Each row below is a small network's average activation on inputs in which a field has the value named, seen along a few directions.
Related values have similar rows: they may be neighbours, one step apart, or belong to one group.
In the rows, zero is written as 500.
Strong random noise was added to every row along 5 fixed directions; ignore it. To show where, here is one row again and again, with new noise each time:
[361 521 564 522 494 333 576 413 386 472 554 410 619 469 461 416 458 561
 487]
[496 470 625 478 429 513 520 463 448 442 362 579 515 533 571 583 473 552
 593]
[448 417 594 390 595 584 465 560 512 545 490 397 513 527 510 624 471 523
 584]
[429 422 623 409 455 454 445 482 474 480 415 485 497 582 465 573 449 590
 586]
[455 607 439 533 452 300 548 388 383 468 575 433 652 447 512 407 501 478
 280]
[341 685 347 549 525 109 554 325 309 537 793 234 758 348 385 225 451 493
 133]
[332 464 717 600 524 470 720 442 378 419 459 501 601 456 549 463 465 593
 745]


Values of LENE:
viza: [381 432 489 427 315 293 328 490 524 465 547 551 403 675 246 396 487 591
 505]
kopez: [707 587 491 522 520 595 498 475 497 511 407 542 455 327 582 479 415 596
 555]
sib: [596 599 376 483 697 620 399 554 457 675 624 308 543 377 524 471 410 382
 379]
puvi: [395 402 558 461 707 632 494 658 549 611 621 365 422 523 421 478 521 427
 682]
pide: [529 578 540 624 611 586 606 528 444 557 593 424 533 450 499 420 499 404
 532]
kepa: [596 467 432 513 536 655 459 566 642 530 463 601 397 407 548 578 495 531
 604]
zogip: [641 513 373 466 534 477 440 539 624 511 582 432 469 493 493 520 519 492
 322]
fega: [270 498 592 528 456 233 535 354 295 541 542 471 543 443 353 258 372 696
 670]
sizu: [434 287 594 491 838 779 692 744 709 548 549 374 446 457 541 628 661 494
 852]
tak: [385 461 544 555 647 593 582 557 547 579 709 395 492 386 438 409 501 571
 669]
biz: [392 456 508 545 456 366 524 479 420 518 487 581 514 541 392 365 491 490
 519]
gok: [408 588 607 576 588 518 649 412 354 516 531 416 618 303 591 415 409 545
 653]
kened: [382 480 489 632 515 597 779 531 508 429 477 578 607 499 679 547 686 387
 590]
nesen: [444 340 628 418 570 685 473 651 578 502 370 468 377 604 502 692 522 478
 663]
godur: [627 596 471 463 635 674 391 521 519 631 647 454 448 379 446 511 355 497
 508]
dena: [530 637 455 669 421 446 571 304 450 441 588 542 524 357 467 320 351 567
 475]
A value of LENE combines one of 2 hidden first parts with one of 8 second parts; all combinations occur once.
pide and kopez share the first part; pide and puvi share the second. Which value has the first part of puvi and the second part of kopez? -> sizu
kened and biz share the first part; kened and gok share the second. Which value has the first part of gok and the second part of biz? -> sib
tak and kepa share the first part; tak and dena share the second. Which value has the first part of dena and the second part of kepa? -> zogip

Values of DAL:
fube: [693 673 536 552 474 578 460 398 306 519 436 614 498 413 595 458 421 408
 458]
pomef: [480 593 648 309 489 525 262 406 507 605 499 354 480 482 495 569 283 732
 638]
geni: [477 477 522 697 366 531 750 559 576 339 508 676 498 749 528 505 710 248
 409]
moro: [518 323 398 367 653 497 497 702 696 497 593 357 466 536 385 574 647 547
 508]
suf: [486 430 487 504 370 448 517 453 499 474 436 631 370 424 401 429 443 696
 683]
vafis: [670 525 427 476 471 594 325 533 582 478 573 619 360 565 485 556 474 463
 391]
ber: [522 571 637 544 616 731 566 488 322 642 485 644 470 209 643 397 407 490
 799]
tib: [318 484 433 424 566 241 359 448 373 611 547 278 576 459 367 403 442 546
 420]
movuv: [ 91 322 503 406 691 229 573 591 607 498 681 209 616 686 332 495 605 527
 445]
vev: [562 506 429 541 223 203 389 360 516 384 521 515 426 594 281 358 412 635
 346]
zatu: [637 488 497 529 647 597 531 577 664 479 493 383 462 487 467 520 527 530
 505]
keriz: [224 336 594 539 548 360 673 563 481 325 520 358 555 833 387 494 626 450
 470]
vati: [385 487 548 556 378 388 568 492 385 458 343 626 575 585 451 396 529 457
 648]
bebak: [405 511 450 493 244 274 500 320 590 425 361 607 571 630 565 546 591 517
 360]
rafor: [357 548 393 532 432 215 550 443 470 342 628 323 668 603 461 479 618 408
  63]
daba: [361 271 716 530 225 465 480 495 535 423 292 802 334 707 360 501 483 730
 881]
A value of DAL combines one of 2 hidden first parts with one of 8 second parts; all combinations occur once.
daba and movuv share the first part; daba and vafis share the second. Which value has the first part of vafis and the second part of movuv? -> rafor
fube and vev share the first part; fube and vati share the second. Which value has the first part of vati and the second part of vev? -> suf
moro and tib share the first part; moro and zatu share the second. Which value has the first part of zatu and the second part of tib? -> keriz

Values of ROVI:
roso: [424 333 608 570 602 452 624 604 520 363 518 349 488 674 418 531 570 467
 499]
bet: [410 534 427 689 418 318 726 377 478 364 573 510 610 346 513 281 515 650
 474]
luno: [740 642 465 619 257 483 496 291 470 417 402 716 466 366 590 456 311 645
 498]
mos: [648 533 452 583 387 493 602 472 480 485 466 672 492 356 507 395 509 548
 576]
zasi: [290 360 475 519 627 510 594 538 589 491 577 415 550 403 503 524 565 600
 654]
sunul: [408 460 458 448 465 455 466 583 479 405 501 427 586 787 504 598 617 328
 314]
tar: [630 644 588 463 270 475 408 329 440 505 189 775 543 381 699 626 400 589
 531]
vapuv: [408 340 705 386 521 612 488 537 392 534 228 608 430 575 544 683 379 577
 827]
lig: [616 435 367 326 396 415 254 506 562 574 462 654 420 512 421 516 545 532
 407]
mame: [261 502 392 542 218 134 537 355 518 356 565 582 567 611 437 427 644 528
 259]
zel: [455 477 555 449 449 526 395 440 581 527 638 434 416 557 377 540 383 629
 555]
mipu: [364 481 378 451 429 349 493 534 555 524 615 598 517 606 447 455 689 382
 338]
bon: [238 375 540 590 479 332 607 514 433 531 498 480 561 651 416 369 627 433
 563]
bini: [477 637 599 602 353 462 541 375 360 465 526 757 496 452 572 348 500 505
 564]
leg: [550 423 440 379 699 674 382 708 593 520 628 269 487 705 440 694 563 305
 257]
ros: [767 647 517 615 516 657 530 489 432 544 575 622 471 235 577 402 385 518
 596]
gutal: [587 535 562 567 511 447 621 424 485 453 368 489 542 361 601 450 410 681
 610]
dufod: [501 604 635 758 419 459 828 356 482 231 455 596 645 590 678 461 616 439
 539]
dira: [437 383 508 318 655 726 326 672 628 626 488 411 379 714 455 622 534 356
 532]
gel: [619 613 619 549 430 451 531 297 438 442 398 526 517 361 508 403 308 667
 554]
kased: [514 481 403 400 476 394 353 484 413 645 419 481 459 393 399 373 395 514
 498]
botod: [387 482 533 448 529 617 475 475 566 529 640 443 489 527 502 597 513 503
 559]
gopup: [743 596 356 416 409 413 333 452 375 515 352 534 446 426 488 502 438 552
 228]
rimam: [629 564 338 550 453 437 559 516 385 410 360 586 569 434 673 553 605 388
 314]
difof: [434 432 559 611 640 644 583 706 593 495 573 402 450 692 500 529 631 302
 525]
pek: [721 671 372 517 456 525 552 443 509 437 328 650 568 340 778 578 559 426
 314]
kenu: [510 588 473 600 344 256 427 379 397 457 441 528 433 516 258 257 396 547
 386]
vifer: [513 599 341 515 726 437 484 523 371 738 763 144 557 210 357 268 374 485
 456]
fazok: [485 520 638 696 538 638 732 535 509 389 568 707 489 579 555 498 596 433
 699]
suse: [665 796 493 561 389 615 561 374 437 426 420 630 651 381 812 573 549 363
 321]
The values of ROVI form a network in which each value has 4 neighbours.
Which values are neighbours of pek? Give them in the order they are listed. -> zasi, tar, gutal, rimam
Which values are neighbours of vifer? Give them in the order they are listed. -> mos, kased, gopup, kenu
Which values are neighbours of leg? Give them in the order they are listed. -> roso, sunul, dufod, difof
Which values are neighbours of bini? Give them in the order they are listed. -> mipu, dira, botod, fazok
Which values are neighbours of luno? Give them in the order they are listed. -> bet, zel, ros, gel
A value of ROVI combines one of 6 hidden first parts with one of 5 second parts; all combinations occur once.
kased and lig share the first part; kased and kenu share the second. Which value has the first part of kenu and the second part of lig? -> ros
bet and gutal share the first part; bet and mame share the second. Which value has the first part of mame and the second part of gutal? -> tar
suse and sunul share the first part; suse and gel share the second. Which value has the first part of gel and the second part of sunul? -> roso
mos and vifer share the first part; mos and fazok share the second. Which value has the first part of fazok and the second part of vifer? -> difof
